Each row below holds a small network's activations on one input, seen along a few directions.
Each table varies a few parts of the input and shows all the possible inputs, shuffled.
A made-up example of a description, with smaller parts first: one of 5 places around a ring, together with either a single point or one of 11 places around a ring or (one of 3 separate values, together with one of 6 places along a line).
Shared parts are said once, and a part with two or three values counts as separate values.

Other details of the inputs shift rows strongly along two fixed directions, in all tables alike. That doesn't count.
These rows show it; all are for the same input, with only those details redrawn:
-28.8,-10.2,8.4,14.5,21.1,15.1,16.9,32.0,-15.3,-6.6,8.7
28.7,-0.8,0.0,-45.8,-0.2,-32.2,-5.9,0.0,2.0,5.3,0.2
-28.3,-14.0,7.0,21.5,20.1,16.5,17.5,27.3,-14.0,-9.1,6.4
28.7,-2.7,-0.8,-42.1,-0.5,-31.3,-5.9,-1.9,2.3,3.7,-1.0
27.9,6.4,2.8,-59.0,1.5,-35.4,-7.4,9.0,0.2,10.6,4.9
39.8,-69.2,-28.5,76.1,-17.7,-2.1,5.4,-83.9,15.9,-44.8,-44.5
29.5,-4.6,-1.4,-38.8,-1.0,-31.1,-5.5,-4.8,3.3,2.9,-2.1
-29.0,-12.0,7.9,18.6,20.9,15.7,17.1,30.2,-14.3,-7.8,7.9

Table:
r1: -33.7,-0.3,-2.9,26.9,17.7,18.9,12.8,25.0,-12.0,-4.0,6.5
r2: -36.5,13.8,-2.9,30.8,6.1,28.0,9.1,17.6,-9.0,4.2,8.0
r3: 12.9,25.1,-8.9,-29.4,-9.6,-13.8,-10.4,-4.9,8.9,20.3,3.4
r4: 14.2,21.3,16.3,-23.0,-21.9,1.1,-20.3,-13.4,14.1,13.5,2.5
r5: -36.1,13.6,-3.1,30.0,6.3,27.8,9.2,17.2,-7.4,5.2,7.7
r6: 29.5,-3.1,-1.0,-42.7,-0.4,-31.7,-5.7,-2.6,4.0,4.8,-1.3
r7: 29.0,-3.4,-1.0,-42.9,0.4,-31.3,-5.5,-2.3,5.4,5.6,-1.5
r8: -33.1,18.6,24.4,16.8,-3.2,39.3,-0.9,18.4,0.8,7.2,12.4
r9: 31.4,-43.2,-38.8,86.5,-31.0,10.4,-1.9,-94.8,23.5,-29.8,-43.2
r10: 20.6,10.0,-10.5,-35.5,-1.2,-26.1,-8.7,-2.5,5.7,10.8,-0.9
r11: 27.9,-0.6,0.3,-44.5,-0.2,-32.3,-6.4,0.6,0.7,4.4,0.6
r12: 20.4,8.8,-10.6,-31.2,-1.4,-25.4,-8.2,-4.7,5.0,8.8,-1.5
r13: -33.2,1.4,-2.5,18.9,20.0,18.3,12.8,28.7,-7.7,1.9,7.4
r14: -34.3,15.6,23.9,28.2,-4.8,40.8,-1.0,14.4,-3.2,0.6,11.4
r15: -28.2,-10.3,8.2,14.1,20.7,14.7,16.8,31.4,-14.8,-6.8,8.5
r16: 14.3,24.4,-8.8,-23.7,-12.6,-15.6,-12.0,-9.5,4.2,14.6,1.5
r17: -34.5,16.1,24.3,28.7,-4.9,40.2,-1.2,13.6,-4.4,0.1,11.5
r18: 31.5,-38.1,-36.8,80.3,-31.6,7.4,-3.6,-91.1,19.4,-29.9,-41.5
r19: -34.6,14.4,23.5,28.3,-4.2,42.1,0.2,13.7,-1.5,2.0,10.2
r20: 27.3,-3.4,-0.6,-37.3,-0.8,-30.9,-5.6,-3.5,0.2,1.1,-1.1
r21: -33.4,14.6,23.0,27.7,-5.3,40.7,-0.9,13.0,-1.7,1.0,10.3
r22: 17.9,9.5,-9.9,-28.9,-1.4,-24.4,-7.8,-3.2,2.0,6.8,-0.5
r23: -33.2,3.6,-1.8,15.2,19.4,17.0,12.2,30.9,-9.6,2.1,8.6
r24: 25.3,-1.3,0.7,-38.5,-0.1,-30.3,-5.2,-0.2,-2.4,1.3,0.6
- Changing only one part turns r21 into r11. The same change can be made to r4. Which row results? => r6
- Describe the family of inputs behind these rows. => one of 4 places along a line, together with one of 6 places along a line
- A walk changes only the place on the line of 4. It starts at r19 and steps to r5. List the rest of the walk in order. => r10, r15
- A walk changes only the place on the line of 6. It starts at r16 and steps to r18. List the rest of the walk in order. => r2, r5, r9, r3
